[[ 15  -4  16 -21  19   0   9  -7   7   2  15  11   2   8  11   4]
 [ -2   4  16 -14  -2  -9   7 -11  20   0  -4  -4   2  29   6  11]
 [  3 -16  -5 -17  10  16 -11  -9   3  -9  15  16  -7   9  -9  15]
 [-11  -8   9  -3 -11  -4  10 -10  14  -9   2  -3   8  14   4  -3]
 [ -3  10  -7 -20   1  10   0  11 -15   3 -10  -4   1  -4 -15   6]
 [ -4 -16   1  17  14  -9  -4 -16  12  -9   0  -3  14  11   9   7]
 [ -1 -21 -20   5   0  13 -13  -6 -12 -14   7   4   7 -11  -6   3]
 [-23   8   8  18 -17  18   8   1   9   8 -18 -12 -10   1  -2  -1]
 [  1   6 -13 -17  12  13  -8  -3  -1   5   5  13  16 -15  -5   3]
 [-17 -15   6   7 -21  13   5   0  11  -9 -11 -12 -18   8   7  14]
 [ 18   4  -8  -5   9  -7   7   6   3  -8  15   6  14   0  -7 -19]
 [ -6   1  19 -21 -11  -1  23   2   3   5  -7  -2   1  14   5  -4]] result: 15

[[ -6  -9   0  -3  -5  -3  -8   2   6  -7 -15 -11   2]
 [ 15  -6  13 -14  -8  25  -7  -9   6 -17   2   3 -29]
 [ -4   0  -2 -12 -12   1   3 -25 -21  11 -16 -15  -7]
 [-19  29 -25 -24  -7  -7 -38  -3 -17  -1 -34   6  13]
 [ -3  -6  -2  -2   6 -15  -3 -14  -5   5   4 -18  17]
 [  2  -7   3  -6   0  -3   1 -19  -9   1   0 -27  -3]] result: -6

[[  1   3   1  10  -8 -13  10 -17 -18  14]
 [ -1  -2   2   6  -3  -4   3   3 -11   9]
 [ -4  -9  -9  -4   6   8  -2  -6   6  -5]
 [ -3  -2 -16  -9  12   1   4  -9   2   1]
 [  8   8  -2  -6   4  -5   8  -4   0  11]
 [  1   2   8   1  -4  -2  -3   7   0  -2]
 [-12 -23 -30 -13  14   1   6  -3  -6   9]
 [  9  20   8  -9   4  -3  -5  12  15 -12]] result: 1

[[ 18 -13   4   4   9  -4  -6  -5 -14 -21]
 [  1 -12   2  25   2 -11 -22  -3 -18   7]
 [ -3 -16  17 -10 -17   9  13   8 -10 -17]
 [  8  10   5 -19   6   0 -10   2   0  -4]
 [-13   8  -5  -2 -11   5  12   3  10  13]
 [ 10 -15  -2  11  30  -8  -8  -5  10 -11]
 [ 17  16  -9  -5  10  -5 -10  -8  -6  -3]
 [  4   9  12 -22 -12   5  -5   6 -12  -5]
 [  3 -12 -13  13  12   2  27  -8  17 -13]] result: 18

[[-23 -22   7  -8  10  -5 -30  21  -6  -5  16  -4   8 -18 -21  22]
 [-12  19 -21 -12  -5  -2  22 -15  32  -5 -19 -21   8   6  -3   0]
 [  1  11  -3   9 -12  22  -8  12 -18 -22  11  13  36  -4 -21  14]
 [-34  22 -28   9  -7  -5  -4  10  17 -25   6   9  20   2  -7   8]
 [-20   8  35  -2 -18   1  -8  18  -3 -19  -7 -11 -16 -18 -10 -27]
 [ 14  11  14  13 -11  31  -4  29   3  15  11 -15 -28   4  -5 -14]
 [-20   5   7   0 -23 -23  37  -1 -15   4   8  11 -24 -10  20  -5]
 [  1 -14 -14 -17  -7  -8  15 -12 -12 -37 -22   0  20 -24   6  -5]] result: -23

[[ 21  -2  11  -8  -2  -6  18]
 [-11   3  -9  17  22  14  13]
 [ 12  13 -19   1 -23   7  -3]
 [  4  -4  12   6 -15   8 -15]
 [  9   3 -13 -17  -8  -2  -3]
 [ 32 -10   6   8 -17  14 -12]
 [ 26 -14  -5  12  -5  18   0]
 [-16 -18  13   7  20 -13  -6]
 [ -3   9 -19 -14   0   1 -16]
 [-11  -6  10  14 -13  11 -13]
 [ -9  20 -24 -12  -6  -4 -10]] result: 21
---
-27,-13,7,-14,-8,-1,-6
-2,-12,-1,-8,5,-9,-24
-28,-24,-23,-38,-7,-11,-28
-> 7

-1,-23,-34,33
-8,-26,-22,-30
2,14,-20,30
-> -34

-37,-6,9,1
-14,-6,1,-26
-17,-22,-13,-15
-> 9

25,9,33,11,-20,21,7
2,16,28,25,-8,11,4
2,-17,-3,-21,28,-41,-3
-> 33

4,18,-4,-8,5,-13,12
-27,-12,4,-3,-37,-17,20
37,-3,9,9,15,24,5
-> -4

-21,0,18,12,23
-34,-8,-24,-35,-15
28,-5,-14,9,10
-> 18

22,-24,39,3,-13
-3,-11,8,-8,-11
-8,23,-11,-2,-9
-> 39
---
[[-176.1, 139.6, 58.9, -52.4],
 [1.1, 39.4, -131.2, 51.1],
 [85.4, -43.7, 83.8, -23.1]]: -43.7

[[-0.048, 0.120, -0.024, -0.038, 0.024, -0.027],
 [-0.064, -0.182, -0.040, -0.126, 0.021, 0.151],
 [0.019, 0.007, 0.036, 0.049, -0.039, 0.058]]: 0.049

[[11.15, -4.86, 21.54, 10.46, 5.20],
 [10.88, 22.41, 0.44, -8.38, 4.89],
 [-11.67, -13.78, -3.45, 13.14, -12.02]]: -3.45

[[14.8, 3.9, -17.7, -2.0, 3.9, -4.5],
 [7.9, 8.5, 1.1, 0.9, 0.2, 0.0],
 [-15.1, -6.7, 18.9, 9.0, -0.2, 12.2]]: 9.0

[[110.884, -64.979, 115.686, 18.978, 91.485, -19.175],
 [128.674, -135.981, 96.471, 125.003, 132.313, 105.469],
 [83.593, 120.371, 52.371, 112.533, 90.261, 118.355]]: 112.533

[[11.077, -17.466, 11.455, 12.750],
 [12.673, -9.124, 4.986, 8.609],
 [14.549, -11.156, 13.976, 12.970]]: -11.156

[[-52.082, 124.120, 6.675, 23.265, 175.047, -158.291, 67.333],
 [-25.468, -109.586, -17.261, -56.117, -67.948, 76.789, -53.989],
 [1.067, 15.172, -22.396, -50.804, -29.876, -26.480, 43.529]]: -29.876

[[-0.183, -0.222, -0.196, 0.120],
 [-0.179, -0.211, -0.187, 0.164],
 [-0.156, -0.210, -0.201, 0.115]]: -0.210
